A small network was shown many inputs. Here are its activations along a few directions, one row for each input.
Each table varies a few parts of the input and shows all the possible inputs, shuffled.
Descriptions start from the smaller parts, as in this example, which fits no table here: one of 8 places around a ring, together with either a single point or (one of 2 separate values, together with one of 4 places along a line) or one of 9 places around a ring.
Shared parts are said once, and a part with two or three values counts as separate values.

Table:
row 1: [ 4.61  1.23 -5.87  2.75 -2.07 -4.41 -3.76 -0.97  1.96 -0.80 -0.07 -1.59
 -1.26  0.35  3.91]
row 2: [ 1.38  0.24 -4.52  0.06  3.17 -0.55 -4.77  5.38 -2.00 -0.13 -0.33  3.33
 -2.22 -1.68  1.40]
row 3: [-0.27 -0.33  4.91 -2.35 -6.13  4.59  4.95 -3.44  0.72 -0.32  0.33 -2.04
  1.86 -0.83 -3.88]
row 4: [ 2.26 -1.61 -5.68  1.09  0.85 -4.16 -2.33  1.95 -0.07 -0.64 -0.36  0.84
 -1.95 -1.44  1.96]
row 5: [ 3.49  0.42 -5.50  1.21 -1.09 -3.86 -2.82  1.33  0.91 -0.77  0.46 -0.13
 -1.21 -0.58  3.94]
row 6: [-4.64 -0.91  5.52  0.12  0.91  3.81  3.76 -0.06 -0.30  0.46 -0.57  0.15
  1.87 -0.41 -2.35]
row 7: [ 0.92 -0.59 -5.12  0.60  2.66 -2.27 -3.00  3.53 -0.41 -0.65 -0.58  1.92
 -2.24 -2.33  1.85]
row 8: [-2.20 -1.25  4.88 -2.70 -1.46  5.91  4.34 -0.79 -0.48 -0.37 -0.94 -0.14
  0.66 -2.21 -5.73]
row 9: [ 2.34  0.76 -4.96 -0.56  1.65  1.65 -2.47  5.58 -2.49 -0.04 -0.97  3.53
 -3.36 -1.91 -0.10]
row 10: [-4.08 -0.48  5.77 -1.32  1.58  5.42  2.08  2.26 -1.06  1.43 -0.73  2.05
  1.44  0.62 -3.09]
row 11: [ 5.61  1.92 -5.96  3.03 -3.83 -1.84 -1.26 -1.02  0.86 -1.20 -0.03 -1.84
 -1.96 -0.33  2.53]
row 12: [-3.57 -0.88  5.75  0.23 -1.30 -0.13  1.99 -2.29  2.04  0.45  0.25 -1.98
  3.96  1.84  0.98]
row 13: [ 5.23 -0.70 -6.01 -1.17 -3.14  0.56  0.91  0.81 -1.21 -1.19 -0.95  0.37
 -3.42 -4.33 -1.46]
row 14: [ 4.52  1.15 -5.62  1.54 -2.82 -1.30 -0.36  1.24 -0.21 -1.14  0.46 -0.36
 -1.89 -1.23  2.63]
row 15: [-2.92  1.38  5.67  1.56  1.14 -3.16 -0.43 -5.48  2.31  0.69  1.12 -2.64
  3.67  5.83  2.11]
row 16: [-2.39 -0.29  5.27 -0.48 -2.99  2.42  4.56 -2.05  1.69  0.79 -0.18 -1.86
  2.62  1.71 -0.71]
row 17: [-4.46  0.67  5.35 -0.33  2.63 -2.19  0.33 -3.11  1.26  1.38  1.87 -1.81
  3.76  4.75  2.05]
row 18: [-3.59 -2.03  5.14 -0.18 -1.04  2.30  4.87 -1.63  0.78  1.34 -1.15 -0.88
  2.08  0.14 -1.52]
row 19: [ 1.90  0.00 -5.61 -0.06  1.09 -0.10 -0.67  3.80 -0.95 -0.48 -1.29  2.06
 -3.41 -2.64  0.30]
row 20: [-2.02 -0.37  5.01  1.97 -2.14 -1.55  1.07 -4.34  3.16  0.04 -0.39 -3.57
  3.59  3.34 -0.24]
row 21: [ 1.16  0.45  4.46 -0.86 -6.85  3.84  4.21 -5.34  1.89 -0.71 -0.70 -4.17
  1.51  0.30 -3.86]
row 22: [ 4.31  0.87 -5.13 -2.05 -1.00  3.58 -1.87  4.06 -3.31 -0.71 -0.50  3.39
 -3.59 -4.09 -3.06]
row 23: [-2.01 -0.44  5.35 -3.07 -1.32  7.60  2.51  0.77 -1.93  0.33 -0.22  1.95
  0.93 -1.67 -6.13]
row 24: [ 0.83  0.06 -5.28  0.69  4.17 -5.40 -3.57  0.82 -0.61  0.39  1.15  0.71
 -1.82  0.67  4.05]
row 25: [ 2.75  1.65 -4.76  0.67  2.21 -5.80 -4.31  0.38  0.40 -0.54  2.00  0.61
 -1.43  2.38  5.17]
row 26: [-5.11 -1.16  6.00  0.15  3.93 -2.36  0.99 -2.70  0.30  1.33  0.76 -0.26
  3.16  3.33  1.25]
row 27: [ 7.61  1.92 -6.36  0.51 -6.58 -0.17 -0.59 -2.07  0.53 -1.26 -0.25 -1.86
 -3.00 -2.38 -0.84]
row 28: [ 4.13  0.00 -5.73 -1.78 -1.24  2.03 -0.05  2.53 -1.78 -1.51 -1.02  1.53
 -3.89 -4.54 -2.57]
row 29: [ 3.07 -0.61 -5.54  1.53 -0.99 -1.23  0.24  1.63 -1.03 -0.78 -0.57  0.67
 -2.35 -2.72  1.71]
row 30: [-5.90  0.48  5.91 -1.11  6.69  0.82 -1.71  1.14 -1.41  2.01  1.31  1.59
  2.38  3.38 -0.37]
row 31: [-0.26  0.81 -4.90  0.11  5.94 -4.04 -4.43  2.59 -1.01  0.07  1.04  1.68
 -2.39  0.35  2.97]
row 32: [-1.19 -2.04  4.69 -2.13 -3.56  4.40  5.33 -2.62  0.00 -0.10 -0.98 -1.38
  1.24 -1.95 -4.51]
row 33: [-6.06 -0.34  6.24 -0.40  5.90 -1.01  0.06 -0.75 -0.03  1.07  0.75  0.83
  2.45  2.97  0.07]
row 34: [-1.34  0.75  5.01  2.05 -4.22  1.82  3.50 -4.75  2.07  0.04 -0.20 -3.75
  2.87  2.24 -0.41]
row 35: [ 3.30  2.55 -5.74  2.22  1.62 -6.10 -5.21 -1.83  1.38  0.15  1.65 -1.56
 -1.40  3.09  4.90]
row 36: [ 6.53  1.09 -6.00 -0.97 -5.57  0.39  0.30  0.16 -0.49 -1.22  0.27 -0.31
 -2.87 -3.28 -0.76]
row 37: [ 0.78  1.39 -3.72 -0.43  6.12 -2.57 -6.05  4.32 -2.46  0.10  1.15  3.77
 -2.47  1.18  2.60]
row 38: [-4.75 -1.25  5.90 -0.59  3.46  2.41 -0.30  2.44 -0.77  0.92 -0.26  1.96
  2.35  1.26 -2.61]
row 39: [-5.73 -1.69  5.85 -0.04  2.75  1.31  1.52  0.10  0.76  0.82 -0.68  0.14
  2.67 -0.03 -1.11]
row 40: [-4.28 -2.86  5.34  0.50  0.88 -0.69  2.44 -1.58  1.02  0.75 -0.65 -0.97
  3.07  0.88 -1.08]
Question: What is each input in this table made of?
Answer: one of 2 separate values, together with one of 4 places along a line, together with one of 5 places along a line
Question: Changing only the place on the line of 4 turns row 37 into row 2. The same change can be made to row 24. Which row results?
Answer: row 4
Question: Changing only the place on the line of 4 turns row 14 into row 36. The same change can be made to row 18. Which row results?
Answer: row 32
Question: Change only the place on the line of 4 in row 3. List by row number the other rows that result.
Answer: row 12, row 16, row 17
Question: A walk changes only the place on the line of 5. It starts at row 11 and steps to row 14. List the rest of the walk in order.
Answer: row 29, row 19, row 9
Question: Change only the place on the line of 5 in row 36. List by row number the other rows that result.
Answer: row 13, row 22, row 27, row 28

Table:
row 41: [-0.23 -0.98  2.35  0.64 -5.56  3.92  5.10 -2.21  1.18 -0.20 -2.04 -1.13
  0.84 -3.34 -3.34]
row 42: [ 3.77  1.36 -6.76  2.39  1.43 -3.67 -5.35  2.24  0.12 -0.20 -0.10  0.81
 -2.70  0.56  2.59]
row 43: [-5.25 -0.56  7.67 -1.78  2.86  2.88  0.83  0.91  0.29  1.04  0.78  0.26
  3.23  3.26 -2.77]
row 44: [ 4.96  0.51 -5.02 -2.27 -3.20  2.06  1.23  0.27 -1.30 -1.31 -0.35  0.12
 -3.99 -3.25 -2.65]
row 45: [-2.77 -0.25  1.34  1.20  3.43 -5.70 -1.60 -1.99  1.46  1.03  1.34 -0.60
  2.34  3.32  5.26]
row 46: [ 4.25  1.84 -6.14  2.83  0.12 -4.07 -4.92  1.50 -0.39 -1.07  1.02  0.62
 -1.62  0.78  4.94]
row 47: [-4.18 -1.83  0.98  0.02  6.33 -4.60 -2.57  3.19 -0.78  1.84  1.18  1.58
  1.94  2.24  3.02]
row 48: [ 0.84 -1.18  3.22  0.32 -6.92  3.49  5.03 -2.82  1.59 -1.11 -1.36 -2.82
  1.38 -1.42 -2.52]
row 49: [-0.57 -1.22  2.54 -0.46 -4.06  5.48  6.38 -0.17  0.07 -0.63 -1.72 -0.39
 -0.14 -2.42 -3.59]
row 50: [-3.50 -0.77  1.54  0.18  6.73 -4.75 -1.86 -0.22 -0.16  1.19  0.85  1.47
  0.64  3.16  2.80]
row 51: [-5.55  1.18  7.64 -1.34  3.26  3.38  1.72 -1.96 -0.20  1.74  0.38 -0.03
  2.60  3.16 -1.30]
row 52: [ 2.46  0.61 -6.72  1.23  3.26 -2.69 -5.60  5.91 -1.94 -0.42  0.26  2.39
 -2.09 -0.86  2.95]
row 53: [-2.99 -0.85  1.22  1.22  5.00 -5.39 -2.72 -1.67  1.06  1.67  0.31  0.35
  1.70  2.68  2.99]
row 54: [ 5.42  0.42 -5.24 -0.79 -4.76  0.55  1.01 -0.85 -0.19 -1.75 -0.29 -0.91
 -3.03 -3.73 -2.64]
row 55: [-4.99  0.19  7.42  0.08  1.56  1.56  0.91 -3.40  1.10  0.58  0.29 -1.83
  3.27  2.91 -2.32]
row 56: [ 4.25 -0.14 -4.74 -2.92 -2.74  2.55 -0.39  1.37 -1.76 -0.79 -0.67  1.56
 -3.32 -4.93 -2.58]
row 57: [ 2.95  2.22 -6.67  1.72  3.39 -2.43 -4.72  2.89 -1.45 -0.60  0.07  2.88
 -3.77 -0.51  3.62]
row 58: [ 5.99  1.22 -4.45 -1.39 -6.03  0.75  1.05 -2.26  0.05 -1.57  0.32 -0.96
 -2.46 -2.98 -0.67]
row 59: [-1.09 -2.57  2.48 -0.96 -3.77  5.41  4.55  1.61  0.02 -0.48 -1.91 -0.31
  0.65 -3.17 -3.87]
row 60: [-3.76  0.78  7.34  0.08 -0.35  1.28  1.92 -2.31  1.24  1.05  1.65 -3.06
  4.50  4.55  0.09]
Question: Changing only one part turns row 43 into row 55. The same change can be made to row 59. Which row results?
Answer: row 41
Question: What is each input in this table made of?
Answer: one of 4 places along a line, together with one of 5 places around a ring
Question: Change only the place on the ring of 5 in row 45. List by row number the other rows that result.
Answer: row 46, row 48, row 58, row 60
Question: A walk changes only the place on the line of 4. It starts at row 56 and steps to row 44. List the rest of the walk in order.
Answer: row 54, row 58

Table:
row 61: [-4.45  1.43  6.02 -1.97  5.67  0.20 -2.61 -1.43 -0.02  0.76  1.37 -0.04
  2.19  4.62 -1.98]
row 62: [ 4.96  1.78 -6.92  0.73 -2.60 -1.33  0.30 -2.62  0.22 -0.15 -0.27 -1.84
 -3.66 -1.72  1.94]
row 63: [-6.59  0.49  6.18  0.62  4.69  0.64  1.51  1.44 -0.17  2.24  1.24  0.37
  3.42  4.20  2.29]
row 64: [-2.80 -3.01  4.69 -2.27 -1.36 -1.58  3.35 -3.07  1.97  0.24  0.89 -1.70
  2.89  0.93 -0.25]
row 65: [ 0.34  1.01 -3.59  1.34  5.00 -2.93 -3.19  4.25 -1.98 -0.05  1.11  2.94
 -1.29  1.68  5.86]
row 66: [ 0.75 -1.67 -5.48  3.87  2.98 -5.11 -3.80  2.46  0.58 -0.22 -1.45  0.29
 -1.21 -0.95  2.95]
row 67: [ 1.13  1.07  5.01  0.66 -7.46  4.30  2.52 -3.32  1.79 -0.53 -0.45 -3.50
  3.18  1.02 -2.17]
row 68: [-0.88  0.89  3.41  0.46 -2.90  1.45  4.84 -6.52  0.57  0.32  0.21 -3.06
  1.31  0.02 -1.14]
row 69: [ 3.51 -1.30 -5.37 -1.41 -1.34 -5.42 -0.79  0.55  1.03 -0.46  0.33  0.13
 -1.39 -1.12  2.53]
row 70: [-2.27 -2.53  4.99 -3.18 -2.04  8.77  5.31  1.89 -2.49  0.93 -2.22  2.31
  0.17 -4.16 -7.25]
row 71: [ 3.45 -0.66 -5.66 -2.34 -1.23  4.95  0.68  5.74 -3.31 -2.03 -1.19  3.58
 -4.55 -7.22 -4.38]
row 72: [ 7.16  2.29 -4.78  1.65 -7.11  0.76 -1.10  0.30  1.28 -1.96 -0.03 -1.22
 -1.93 -0.05 -0.23]
row 73: [ 1.73  2.55 -3.64 -0.91  4.91 -2.96 -7.76  1.51 -1.92  0.50  2.10  2.46
 -1.95  1.69  1.32]
row 74: [-6.03 -2.33  5.13  2.75  2.76 -1.74  0.75 -1.18  2.46  0.42 -1.64 -0.72
  2.83  1.06  0.50]
Question: Changing only one part turns row 63 into row 65. The same change can be made to row 70. Which row results?
Answer: row 71
Question: What is each input in this table made of?
Answer: one of 2 separate values, together with either a single point or one of 6 places along a line
Question: Change only the place on the line of 6 in row 69. List by row number the other rows that result.
Answer: row 62, row 65, row 66, row 72, row 73

Table:
row 75: [-2.83 -0.56  4.48  1.63  0.11 -0.82 -1.25 -3.01  2.61 -0.50 -0.71 -2.44
  2.72  1.64 -1.85]
row 76: [ 0.72 -0.09 -1.15  0.56 -0.69  3.83  0.09  5.44 -1.62 -1.03 -0.87  2.30
 -0.91 -2.26 -0.96]
row 77: [ 5.22  2.91 -5.45  1.86 -1.72 -2.73 -3.43 -0.68 -0.22 -0.65  1.23 -0.64
 -1.73  1.26  3.93]
row 78: [-1.53  1.40  0.00  2.05  4.13  1.55 -2.93  2.51 -1.54  0.87 -0.72  1.66
 -0.63  1.04  0.11]
row 79: [-1.71 -2.65  3.01  0.45 -1.56  1.34  1.33 -3.84  1.74 -0.62 -2.68 -2.36
  1.01 -2.44 -4.45]
row 80: [-2.91 -2.89  0.41  0.52  0.53 -0.45  4.78 -1.22  0.12  0.94 -1.46 -0.53
  0.19 -2.82  1.56]
row 81: [-2.25 -1.13  2.17  1.83 -0.62 -3.09  3.24  2.21  1.74  0.72  1.04  0.47
  2.72  3.32  5.01]
row 82: [ 6.04  1.85 -7.58  0.51 -3.38 -0.46 -0.42 -0.40  0.01 -1.09 -0.37 -1.06
 -3.92 -2.31  0.58]
row 83: [-1.48  0.84  4.37 -3.17 -1.02  4.77  3.78 -3.40 -1.59  0.98  0.78 -0.74
  0.68 -0.60 -4.29]
row 84: [ 1.79 -0.26 -2.37 -1.28  0.99 -4.39 -4.24  4.32 -0.10  0.16  2.27  2.16
  0.61  2.20  2.73]
row 85: [-2.43  2.51  6.18 -2.42  0.76  2.98  0.90 -2.78 -0.24  1.02  1.83 -0.87
  2.10  4.06 -0.84]
row 86: [ 1.38 -1.94 -4.07 -2.56  2.46 -2.52 -1.85  0.84 -0.89 -0.79 -0.33  2.04
 -2.85 -3.09 -1.52]
Question: What is each input in this table made of?
Answer: one of 2 separate values, together with one of 6 places along a line
Question: Changing only the place on the line of 6 turns row 75 into row 85. The same change can be made to row 79. Which row results?
Answer: row 83
Question: Change only the choice among 2 separate values in row 77. List by row number the other rows that result.
Answer: row 82
